A small network was trained on made-up records. Each row is its average activation on records with the value named, seen along a few directions.
Values that are neighbours, or in one group, have similar rows; names and order tell nothing.
In the rows, 500 means zero.
Strong random noise was added to every row along 6 fixed directions; ignore it. To show where, here is one row again and again, with new noise each time:
[465 487 529 516 573 534 477 456 444 456 505 517 419 607 497 502 441 451]
[309 466 444 492 660 637 516 417 496 465 401 405 427 684 578 584 583 560]
[385 550 557 536 592 454 535 332 336 474 443 481 424 466 593 448 588 316]
[449 581 372 547 469 504 374 654 534 580 451 374 489 431 567 574 477 684]
[474 512 463 631 650 689 380 449 351 571 623 502 276 506 461 576 476 482]
[309 602 352 496 352 603 446 613 492 674 525 349 561 298 564 465 525 696]
[608 587 503 425 242 254 481 473 623 481 500 377 660 393 651 329 398 509]
[314 412 456 381 457 790 602 245 572 517 640 379 517 667 554 389 514 570]


Field MUPE:
fenas: [301 461 562 497 713 626 551 505 387 398 446 616 453 578 392 613 594 436]
mezuk: [773 513 503 576 564 486 387 265 633 443 629 324 422 421 641 504 530 492]
gis: [498 414 509 443 599 498 485 666 592 407 361 549 462 775 435 532 305 603]
ninov: [592 537 425 508 333 455 522 418 592 640 589 367 639 253 608 440 669 570]
sude: [410 523 387 534 428 698 516 405 440 608 660 437 535 212 521 526 708 567]
kol: [592 341 535 562 675 583 574 538 381 475 453 723 313 751 313 567 504 346]
ler: [721 525 445 490 342 307 553 400 723 546 481 337 671 429 664 431 605 545]
kezi: [406 482 508 498 511 732 500 525 456 543 689 591 492 425 312 547 516 536]
rin: [610 639 251 728 547 438 310 826 471 779 424 414 382 192 548 755 678 725]
nedu: [491 656 409 523 330 437 392 565 477 710 495 371 557 134 625 438 551 599]
bokob: [374 450 396 443 515 696 480 582 670 530 430 375 569 682 508 632 489 815]
ribug: [644 504 474 650 812 477 480 198 454 471 467 416 275 496 634 731 797 316]
MUPE is arranged as a line.
A walk along MUPE starts at gis and steps to its neighbour nedu. Put fenas, mezuk, kezi, ribug in the order it reaches them. -> mezuk, fenas, kezi, ribug
Fewest steps between bokob and ler? -> 7
List every value one step from kol, in the order listed. -> rin

Field VIRA:
zuse: [637 534 535 375 245 409 514 459 681 479 628 460 709 382 519 363 391 519]
deg: [619 508 556 598 728 390 343 636 467 404 354 535 377 585 511 681 335 480]
kabu: [554 618 504 545 559 310 407 401 482 527 370 357 446 428 655 521 552 450]
bizov: [502 373 405 453 558 627 672 388 619 466 436 443 505 731 529 545 654 506]
gudi: [717 563 512 474 260 381 413 349 592 470 690 367 564 311 573 352 374 478]
puve: [461 521 331 541 601 417 472 682 678 476 247 356 526 589 672 748 732 781]
zume: [479 383 523 361 503 523 577 453 648 416 492 568 609 655 521 485 532 562]
zug: [483 532 475 622 674 471 416 611 368 519 348 541 324 595 494 552 471 508]
sot: [401 570 557 573 549 355 662 405 301 550 390 551 528 355 531 452 747 233]
gavi: [480 584 457 567 431 513 443 414 402 623 549 363 417 303 634 413 501 536]
zez: [520 469 473 526 549 547 492 341 538 500 599 437 482 504 546 539 611 470]
pelik: [851 653 543 674 376 295 244 556 410 546 706 538 416 144 442 492 363 359]
VIRA is arranged as a line.
A walk along VIRA starts at zug and steps to its neighbour gavi. Put zuse, kabu, puve, sot in the order it reaches them. -> kabu, zuse, puve, sot
List every value one step from gudi, in the order listed. -> deg, pelik
